Look-ups in named tables: a row name and a column name give one cell, copied from the table.

reguvi:
	devisi	panep	kori	rig	ked	fis
lol	53796	-7161	-94768	15335	-90169	32211
borig	45030	82204	47022	47553	31589	-87261
redug	2547	11673	89963	1855	14043	50599
nek	-22866	78075	31299	36449	-87584	4371
lig	-85711	-91324	-751	-54460	91095	81305
munud	-41553	-61538	-66734	-27901	70005	-66710
raboku	49969	6654	-8618	77010	13655	-14895
tinoma	6292	54682	-33020	72770	-90662	15537
besemul	-39107	66966	-27048	39373	56826	63591
vemuli	-36384	47407	38483	-32369	58062	89678
vup	-42682	-88050	-43239	80778	-33290	-2455
bime	41803	-34463	87042	-13112	13786	54831
lagegi	85210	-11443	15394	-8292	26364	-50813
mon	-30368	90544	-41214	84287	-70005	-31298

rig of lig = -54460
rig of raboku = 77010
rig of lagegi = -8292
devisi of munud = -41553
devisi of lagegi = 85210
fis of nek = 4371
devisi of lol = 53796
kori of lig = -751
ked of tinoma = -90662
panep of munud = -61538

pir =
columns: ker, fotes
dum: [530, 857]
makara: [496, 773]
fava: [487, 256]
sut: [480, 652]
viz: [451, 307]
gitubo: [507, 649]
moroduk: [442, 202]

ker of dum is 530
fotes of makara is 773
ker of fava is 487
ker of makara is 496
fotes of fava is 256
fotes of viz is 307
ker of gitubo is 507
Row with the largest fotes: dum

suga
         lili  begif  laz  kef  tiz  mogofe  manoref  vel  rin  fafovo
nasup      50    134  135  129  127     154       97  143  151     160
vobekab   128    127  124  126  143     134      110  156    2     106
gizuv     176    121  151  138  144      28      127  128  153     134
mul       106    156  124  131  103     186       80  140  118     227
numuv     176    159  119  134  162     173      165  129   66     112
nufova     92    107  169  125  168     179      175  103  146     220
noz       165    145  132  126   67      78       94  141   48     207
maf       137    112  141  127  175      52      148  178  109     159
deromak   152    115  136  130   71      21       76  147  200      78
rarelek   189    144  145  135  139      39      166  158   80     164
midagif   155    108  130  127  115     102      108  125  119     161
donamu    114    115  125  125  149     239      154  151   86     136
zez       159    127  117  110  197     109      165  119  211     112

zez, vel: 119
midagif, manoref: 108
midagif, lili: 155
zez, begif: 127
maf, laz: 141
donamu, mogofe: 239
vobekab, kef: 126
nufova, fafovo: 220
Which row has the largest vel? maf

gemegap =
        dosavu  vesar  feveg   voza    vez  menasor    pap
reton    43869  92191  38479  39180  48499    76376  83250
tel      43487  82516  39759  41853  47898    71099  75255
kag      76207  21338  72971  28681  63133     8620  30698
vifofe   39121  70045  37760  48326  43785    66977  64527

reton, dosavu: 43869
reton, voza: 39180
vifofe, dosavu: 39121
reton, feveg: 38479
tel, pap: 75255
kag, voza: 28681
kag, menasor: 8620
reton, pap: 83250
tel, feveg: 39759
tel, vesar: 82516
vifofe, pap: 64527
tel, vez: 47898
vifofe, vesar: 70045
vifofe, menasor: 66977
vifofe, voza: 48326
reton, vesar: 92191
reton, menasor: 76376

kanimu:
fields: rikaz, rilutiv, dun, napuse, voneg, zus, nes, namane
safu: [2.790, 4.851, 1.471, -1.620, 3.557, 0.709, 2.030, 0.075]
vizi: [-0.720, 2.697, 5.717, 4.092, -3.693, 2.260, -0.557, 3.727]
meko: [6.733, 0.799, -2.017, 5.208, -3.998, 3.864, -2.319, -2.011]
nuteket: [-3.086, 3.188, -6.118, -0.567, 1.661, -1.665, -0.950, -3.821]
tupum: [-2.790, -1.948, 0.066, -2.229, 0.156, 7.898, 0.433, 3.357]
zetager: [6.149, 2.992, -0.496, 3.665, 1.963, 1.633, -1.238, -3.392]
zuvon: [4.309, 0.874, 0.344, 2.162, 4.142, 1.174, -2.654, 5.731]
vab: [6.428, -2.809, -0.673, 2.000, 4.020, 1.734, 5.187, 3.728]
fafes: [3.776, 2.971, -0.039, 6.684, -7.260, 7.548, 1.501, 5.383]
lif: [-1.682, 2.689, 3.020, 1.514, 1.587, 6.853, 2.057, 3.504]
led: [-4.653, -0.391, -3.596, 3.894, 0.348, 2.440, 1.700, -4.076]
veg: [5.764, -4.430, -3.173, 4.168, -5.132, 7.105, -0.740, 1.682]
gasupim: [1.587, 3.042, 1.855, -1.679, 5.001, 1.711, 0.493, -2.002]

vab, napuse => 2.000
led, voneg => 0.348
safu, rikaz => 2.790
veg, napuse => 4.168
fafes, rikaz => 3.776
nuteket, namane => -3.821
nuteket, zus => -1.665
vab, nes => 5.187
lif, dun => 3.020
zuvon, namane => 5.731
tupum, rikaz => -2.790
gasupim, rikaz => 1.587
zetager, rilutiv => 2.992
zuvon, voneg => 4.142
led, dun => -3.596
lif, voneg => 1.587
zuvon, nes => -2.654
zetager, dun => -0.496

nal =
cols = gotib, zazov, megit, gan, dedugo, vivi, ses
lifivo: [-3588, 4111, 78332, 4900, 64359, -627, 13569]
pez: [-2924, 50439, -14237, 12842, 41965, 36051, 21377]
buga: [9652, 22788, 73070, 35982, 83705, 13700, 29274]
lodoz: [27747, 19448, 31878, 85638, 54638, 1661, 58519]
tuv: [8588, 33987, 12515, 36458, 11522, 18052, 9621]
kul: [11361, 32507, 48861, 40355, -22543, 49959, 27940]
mifom: [45871, -5794, 18757, -573, 20619, 84591, 55018]
lagilu: [4760, 39782, 12576, 49635, -2960, 3916, 4871]
kel: [25188, 28360, 26467, 22569, 24413, 23317, 30041]
nel: [-50841, 55053, -43366, 6931, 45737, 40135, 37220]
duv: [55614, 75860, 34718, -7994, 25639, 8044, 53214]

vivi of tuv is 18052
vivi of pez is 36051
megit of pez is -14237
gan of lifivo is 4900
zazov of kul is 32507
dedugo of kul is -22543
dedugo of lodoz is 54638
zazov of tuv is 33987
gotib of lagilu is 4760
ses of pez is 21377
ses of nel is 37220
gan of pez is 12842
zazov of buga is 22788
zazov of nel is 55053
gotib of pez is -2924

